These are the activations of a small neural network, seen along a few directions. Each row is one input.
In each table, some parts of the input vary, and every possible input appears once, in random order.
A made-up example of a description, with smaller parts first: values(3) and (point or ring(11) or (line(4) and ring(8))).
Shared parts are said once, and a part with two or three values counts as separate values.
(in the rows, 128 means zero)

Other details of the inputs shift rows strongly along three fixed directions, in all tables alike. That doesn't count.

A family of inputs:
x1: [116  95 142 106 117 144 105 101 124 151 120]
x2: [177 109 100 142 118  85  65 113  79 175  70]
x3: [144 135 150 182 108 149 172 166  37 157  90]
x4: [131 130 162 216 103  88 138  50  64 177  42]
x5: [116 116 133  93 104 134  98 132 153  93 169]
x6: [113 121 131  45 121 137  93 119 135 111 169]
x7: [114 137 151  72 124 101  98 174 165 132 167]
x8: [104  97 122  89 100 119 113 149 143 132 171]
x9: [117  96 151  94 132 101 116 156 137 137 172]
x10: [139 109 133 129 129  57  69 143  82 153  62]
x11: [147 121 154 221  89  72 148  63  76 170  42]
x12: [ 84 109 132  72 120 136 100 152 148 136 153]
x13: [138 118 150 116  85  74 109 134 132 161 134]
x14: [119 120 136 134 107 122  88  87  96 139  89]
x15: [177 146  12 143 246 228 113 181 157  49 118]
x16: [160 147 191 165  89 119 183 124  27 163  71]
x17: [138 177  74 127 174 210 131 143 176  71 181]
x18: [121 117 161 152 112 116 194 136 172 122 169]
x19: [ 91 166 164 145 131 158 176 121 184  83 163]
x20: [130  97  96 127 138  78  84 156  75 167 104]
x21: [114 152 155 135  86 156 164  97 181 123 167]
x22: [119 138 141 105 108 137  94 109 140 156  98]
x23: [121 126 159  89 118  70 127 137 122 146 112]
x24: [103 153 177 174 113 107 178 107 139 119 150]
x25: [152 112 122  99 112  83 116 125 110 134 119]
x26: [ 79 149 160 157 120 118 207 151 172 130 156]
x27: [117 104 143  93 143 127 122 155 149 121 186]
x28: [147  82 127 101  96  59  45 133  83 150  93]
x29: [191 155  30 169 173 185 105 131 130  94  95]
x30: [132 146 197 164 116 188 222 170 110 112 165]
x31: [131 111 125  58 105 122 103 122 139 111 160]
x32: [148 129  71 137 166 209 152 144 181  66 162]
x33: [ 98 124 167 136 121 164 172  97 164 127 165]
x34: [123 170 151 162 140 124 215 107 145 109 158]
x35: [124 121 144 129 129  92  89 124 103 139  85]
x36: [189 118  42 175 195 177 127 144 125  90 109]
x37: [ 88 142 139 174 114 157 187  93 137 141 138]
x38: [101 106 126 121 114 121 109 116 103 161 128]
x39: [ 93  81 132  72  63 123  83 114 128 161 128]
x40: [129 164 146 153 112 137 188 134 189 107 187]
x41: [116 126 135  76 111 135 108  94 121 130 130]
x42: [146 123  85 106 171 127  60 158 103  91 143]
x43: [121 111 141  96 100  87 101 158 145 103 166]
x44: [125 157 170 171 123  91 201  93 124 150  84]
x45: [121  99  94  98 143 104  78 165  99 144 141]
x46: [121 169 149 173 131 143 203  74 138 128  87]
x47: [ 93 151 202 174  98  92 186 102 147 139 113]
x48: [106 116 168  70  88 110  74 110 128 166 159]
x49: [123 131 129  69 107 151 101 145 181 105 202]
x50: [ 90 122 143  57  86 164 103 134 192  71 204]
x51: [ 87 140 127 143 102 177 195 120 187 101 185]
x52: [153 125  98 109 143 126  51 125 104 156  71]
x53: [147 162 122 200 133 142 150  75 107 156  85]
x54: [176 132  62 180 221 159 132 156 118 106  84]
x55: [127 148  95 133 194 210 164 156 192  65 168]
x56: [130 138 148 123 118  89 114 137 126 153 148]
x57: [106 104 152  91 129 150 123 126 154 124 182]
x58: [129 117 139  70 103  85 126 147 145 115 168]
x59: [181  78  70 117 161 111  72 164 100 130 104]
x60: [ 97 145 148 188 127 122 194 112 133 156 101]
x61: [189 129  42 190 229 163 124 149  96 102 100]
x62: [ 95 107 117 105 107 142 100 114 114 153 123]
x63: [133 111 118 115 131 111  53 117  91 139  61]
x64: [139 106 106  54 129 116  51 119  97 143  70]
x65: [129 138 148 116 124  96 106 141 135 158 116]
x66: [105 144 114 179 131 158 168 105 130 146  75]
x67: [134  93  86 112 122  90  94 172 111 140 130]
x68: [172 168  50 136 222 162 140 163 133  66 119]
x69: [108 145 154  76 120 126 117 157 172 117 217]
x70: [153 147 124 174 144  83 166 107  87 144  90]
x71: [146 144  94 152 205 168 167 178 171  80 152]
x72: [141 138 151 183 114  96 163  47  71 176  56]
x73: [120  97 133  92 113 160 125 126 170 111 170]
x74: [ 94 124 150  77 107 140  85 125 152 110 129]
x75: [185 169  54 186 209 149 115 151 114 115  76]
x76: [116 125 142  60 128 112 112 129 130 117 177]
x77: [109 129 173 165 130 145 186  99 157 143 115]
x78: [108 134 154  73 122 126 130 118 149 121 141]
x79: [105 117 171 115 100  71 107 131 116 137 144]
x80: [129 143 153 172  79 128 194  46 125 148  79]
x81: [177 133  58 173 222 143 136 185 127  97 100]
x82: [108  94 138 116  84  87 124 137 123 162 135]
x83: [137 154 135 181 107 141 206  64 137 122 103]
x84: [106 119 107 122 134 141 112 132 123 144 100]
x85: [ 88 136 178 191  99  92 202 103 127 182  89]
x86: [162 118 152 118 110 126  79 182  25 130  94]
x87: [ 88 125 150  66 110 147  90 129 158  90 195]
x88: [126 175 153 191 131 136 189  96 145 138 146]
x89: [139 130 116  92 139 127  65 140 127 145 111]
x90: [117 110 134  97  93 129  88 115 139 107 142]
x91: [188 135 117 108 135 151  70 201  40 135 110]
x92: [109 101 115 110  99 131 116 130 135 138 145]
x93: [114 138 157 164 126 164 225 122 199  94 195]
x94: [122  97 102 118 135 102  82 136  81 163 114]
x95: [197 148  40 167 190 142 140 133 104  86  97]
Each input here is: values(5) and (point or (values(3) and line(6))).
Changing only the values(5) part turns x88 into x61. The same change can be made to x40. Which row results?
> x59
Changing only the values(5) part turns x82 into x28. The same change can be made to x92. Which row results?
> x5
Changing only the values(5) part turns x8 into x95. The same change can be made to x60. Which row results?
> x68
Change only the values(3) part in x74. List by row number the other rows that result.
> x14, x50
Change only the values(5) part in x77. List by row number the other rows that result.
> x12, x19, x78, x89

A family of inputs:
x96: [100 130 170 102  86  99 128 130 163 116 172]
x97: [106 118 176 104  90 144 143 144 146 140 176]
x98: [145 113  76 104 187 141  95 148 142 111 114]
x99: [118 160 100 211 150 181 211 122 157 107 148]
x100: [151 134 106 102 169 138  87 174 120 118 130]
x101: [145 122 146 103  95  85  98 132 111 154 120]
x102: [169 139  46  97 162 187  38 104 105  96  81]
x103: [154 137  93  99 181 142 100 176  97  96 125]
x104: [ 92 155 140 110 144 156 152 165 184  81 186]
x105: [150 159  95 201 164 143 208  97 168  96 123]
x106: [142 109 128 207 103 105 135  99  64 180  38]
x107: [ 85 122 155 100 105  99 114 120 137 164 131]
x108: [103 113 160 112  96  83 108 102 139 151 153]
x109: [130 108 136 199 108 124 184  72 115 175  68]
x110: [138  89 147 102 102 109  94 133  62 157 104]
x111: [121 139 172  97 104 112 153 132 137 106 178]
What is each input in this table made of?
> point or (values(3) and line(5))
Change only the line(5) part in x98. List by row number the other rows that result.
> x100, x103, x104, x107
Change only the values(3) part in x103. List by row number the other rows that result.
> x110, x111

A family of inputs:
x112: [148 128 107 115 141 115  95 143 119 114 123]
x113: [ 89 125 209 107  69 113 151 107 136 157 136]
x114: [132 133 153 166 106  88 139  92 100 160  88]
x115: [123 118 108 106 138 126 106 162 131 120 147]
x116: [140 109  87  95 136 121  80 114 113 137  97]
x117: [149 150  98 180 172 138 160 135 124 118 108]
x118: [ 97 111 195 113  68  95 156 107 145 164 150]
x119: [151 125 139 173 116 110 144  99  89 161  75]
x120: [139 113  98 101 154 133  95 163 117 122 135]
x121: [103 134 195 121  79 124 166 102 139 144 146]
x122: [120 122 130  87 126 145 125 162 160  94 190]
x123: [142 166  99 180 166 167 167 137 120  98 115]
x124: [132 116 123  95 136  97  75 138 106 145 113]
x125: [ 84 122 215 101  59 112 169 100 152 156 170]
x126: [132 128 136 181 126  96 141 105  93 161  75]
x127: [ 89 108 206 101  63  98 151 103 138 166 158]
x128: [111 181 138 167 150 185 212 134 166  85 171]
x129: [118 107 111  95 135 143  84 120 135 118 131]
x130: [ 86 127 211 100  58 117 155 105 144 142 161]
x131: [116 132 130  83 129 153 125 156 154  96 195]
x132: [128 134 153 164 115 118 161 105 106 162  93]
x133: [137 146 137 182 133 105 152 107 111 144  79]
x134: [139 102 120 101 122  97  78 141 105 136 118]
x135: [123 151 120 121 150 170 158 163 167  82 177]
x136: [105 128 129  88 139 149 126 165 158 101 190]
x137: [134 162 110 181 168 171 198 146 158  90 149]
x138: [146 107 115 106 121 114  82 140  95 135 111]
x139: [143  97 113  97 122 101  85 142 103 151 120]
x140: [131 118  94 102 130 128  93 117 128 119 110]
x141: [145 127 130 180 133  99 140 111  97 157  69]
x142: [137 137 136 181 124 122 156 112 100 148  80]
x143: [144 108 126  88 119 117  79 133  91 146 112]
x144: [160 111  81  82 153 132  50 158  83 120 117]
x145: [160 149  78 194 176 148 164 148 125 108 102]
x146: [142 117 113 105 134 126  79 149  92 132  99]
x147: [119 107 112  84 116 112  82 105 119 142 112]
x148: [143 113 103  95 145 137  99 161 128 108 153]
x149: [155 112 111 103 129 122  77 140  90 132 103]
x150: [ 77 111 209 105  50  90 155 104 147 164 165]
x151: [125 138 123 133 136 131 142 139 143 104 159]
x152: [155 142  81 129 163 160 110 155 111  90 134]
x153: [143 130 127 187 120 110 158 110 106 147  90]
x154: [145 135 133 169 130 121 141 106  82 161  65]
x155: [128 130 123 140 130 136 141 137 129 113 148]
x156: [114 131 138  86 131 140 135 156 173  94 198]
x157: [132 113 102 107 124 131  66 113 118 148 109]
x158: [136 155 104 194 161 154 178 136 128 106 122]
x159: [139  97 104 102 143 133  72 115 116 136  98]
x160: [ 78 121 225  93  60 109 153 104 142 165 147]
x161: [142 122 134 180 119 105 143  99  85 163  82]
x162: [142 100  93  80 149 119  68 174 118 128 132]
x163: [142 123 114  86 140 116  90 147 128 119 145]
x164: [ 96 126 131  83 136 169 124 126 179  92 187]
x165: [137 101 131  98 117  95  84 137 111 141 122]
x166: [136 122 101  98 150 128  97 156 130 106 160]
x167: [124 132 104  93 138 168  99 137 173 104 166]
x168: [119 173 136 168 150 178 215 139 176  87 169]
x169: [136 130 138 174 123 112 143 103  85 166  73]
x170: [147 119 107 103 150 104  79 144 105 141 103]
x171: [133 124 131 179 124 101 146 108  93 171  77]
x172: [135 105 113 103 125 109  92 143 110 140 134]
x173: [127 129  99  95 138 163  95 132 160 113 155]
x174: [124  99 131  99 116 106  84 147 104 145 116]
x175: [113 119 133  85 130 140 117 166 155 105 175]
x176: [165 138 106 183 143 132 146 118  97 130  84]
x177: [112 116 140  85 113 135 118 156 152 104 183]
x178: [ 78 133 220 102  74  96 165 105 167 154 160]
x179: [143 114  87  93 153 135  69 169 103 116 127]
x180: [111 133 110  96 126 162 100 132 167 105 169]
x181: [136 107  96  82 156 115  63 166 112 124 135]
x182: [138 139 154 167 116 100 155  96 117 152  96]
x183: [113 141 109 100 131 174 113 138 183  90 178]
x184: [127 178 104 185 153 197 195 114 194  81 158]
x185: [133 154 130 136 140 138 159 136 162  94 160]
x186: [136 150  89 179 145 144 158  92 128 117  91]
x187: [125 116 132  97 124  94  79 137 109 144 114]
x188: [153 161 107 188 159 130 163 114 120 116 108]
x189: [130 118 140 171 112  96 141 113  98 168  76]
x190: [ 95 117 199 110  74  92 153 101 142 161 152]
x191: [147 132 105 152 142 133 145 142 132 114 130]
x192: [138 115 114 113 148 114  99 150 119 132 119]
x193: [137 125 120 165 114 110 139  74 109 156  60]
x194: [ 87 109 184 106  87 125 140  78 152 156 134]
x195: [ 79 117 179  97  89 140 141  97 174 125 161]
x196: [131 176 114 185 154 181 209 135 161  74 169]
x197: [155 156  82 196 181 146 160 144 123 100 103]
x198: [112 161 128 169 151 190 204 106 194  78 162]
x199: [151 132  77 137 172 144 126 164 127 112 129]
x200: [135 134 117 169 125 124 155  77 121 145  73]
x201: [136 138 147 167 124  98 145 107 113 153  82]
Changing only one part turns x149 into x144. The same change can be made to x201. Which row results?
> x124
Changing only one part turns x157 into x183. The same change can be made to x147. Which row results?
> x140
Changing only one part turns x181 into x197. The same change can be made to x128. Which row results?
> x146
What is each input in this table made of?
> ring(6) and (values(3) or (values(2) and line(6)))
Change only the values(2) part in x125. List by row number the other rows that result.
> x132
Change only the ring(6) part in x150. List by row number the other rows that result.
> x118, x139, x153, x172, x191
A walk changes only the line(6) part. It starts at x160 and steps to x168. List the rest of the walk in order.
> x137, x162, x192, x178
Change only the line(6) part in x175. List by row number the other rows that result.
> x113, x135, x141, x145, x201
Change only the values(3) part in x173. List by row number the other rows that result.
> x116, x194

A family of inputs:
x202: [109 110 179 127  80 109 117  75 132 168 108]
x203: [119 160 144 150 128 149 177 139 154  88 166]
x204: [156 143  98 148 163 129 137 150 126 125 116]
x205: [153 151  86 174 181 161 153 152 116 114 109]
x206: [110 117 157 104 100 110 138 132 152 136 174]
x207: [106 120 123  72 112 149 112 126 153 115 155]
x208: [127 158 115 152 149 151 166 156 166  92 163]
x209: [126 107  97  89 145  95  46 118 100 151  94]
x210: [149  88 106  92 136  88  66 145  90 147 100]
x211: [140 139 110 135 154 130 135 153 136 114 128]
x212: [160 152  91 162 175 151 145 148 106  96 113]
x213: [109 119 184 126  79  96 129 108 102 161 117]
x214: [149 138 119 191 142 141 147  83 114 145  61]
x215: [135 116 139 106 123 118 101 135  88 149 114]
x216: [100 140 156 120 111 135 153 148 168 108 172]
x217: [152 131  82 152 177 147 138 150 116 102 118]
x218: [156 156 126 199 144 118 176 109  99 132  81]
x219: [132 129 132 135 134 142 128 101 142 129 115]
x220: [136 111 112 115 131 114  83 152 101 141 108]
x221: [113 134 124 103 137 158 126 168 153 108 179]
x222: [ 92 125 218 144  57  99 164  86 107 182 124]
x223: [144 161 135 221 130 119 198 104 124 151  92]
x224: [115 135 122 112 137 146 151 158 175  85 197]
x225: [157 160 121 215 140 121 177 107  99 130  83]
x226: [140 150 116 132 156 146 145 153 134  87 143]
x227: [102 121 181 131  83 113 155  68 143 158 117]
x228: [ 92 135 145 103  92 153 150 110 168 116 166]
x229: [144 104  86  93 129 134  48 131 105 136  96]
x230: [125 108 129  67 127 115 105 156 146 123 174]
x231: [105 130 220 134  62  77 171  83 119 184 121]
x232: [106 121 168 113 103 106 135 131 137 142 128]
x233: [136  95 117 115 123 104  85 137  93 147 108]
x234: [149 135  99 166 143 146 130  99 109 137  69]
x235: [ 92 127 143 113 110 105 105  98 140 147 135]
x236: [161 118 107 107 133 104  77 147  92 138 117]
x237: [151 119 105 171 153 128 138 122  86 148  84]
x238: [117 132 106  93 128 157 120 128 162  99 167]
x239: [136 104 116  94 136 108  74 155  98 145 103]
x240: [113 121 130 109 125 133 132 152 155 100 172]
x241: [123 126 118 100 133 162 101 133 162 104 156]
x242: [140  81 107  70 134  94  52 156  96 137 111]
x243: [125 139 109 124 136 153 147 109 149 111 134]
x244: [132 141 101 136 146 164 138 119 160  93 152]
x245: [ 98 127 150 114 116 151 158 143 160 113 193]
Changing only one part turns x211 into x208. The same change can be made to x212. Which row results?
> x213
What is each input in this table made of?
> values(2) and (point or ring(6) or (values(3) and line(5)))
Change only the values(2) part in x220. List by row number the other rows that result.
> x239
Change only the values(3) part in x237. List by row number the other rows that result.
> x205, x215
Change only the values(2) part in x236. List by row number the other rows that result.
> x231
Change only the ring(6) part in x238. List by row number the other rows that result.
> x202, x228, x229, x241, x244
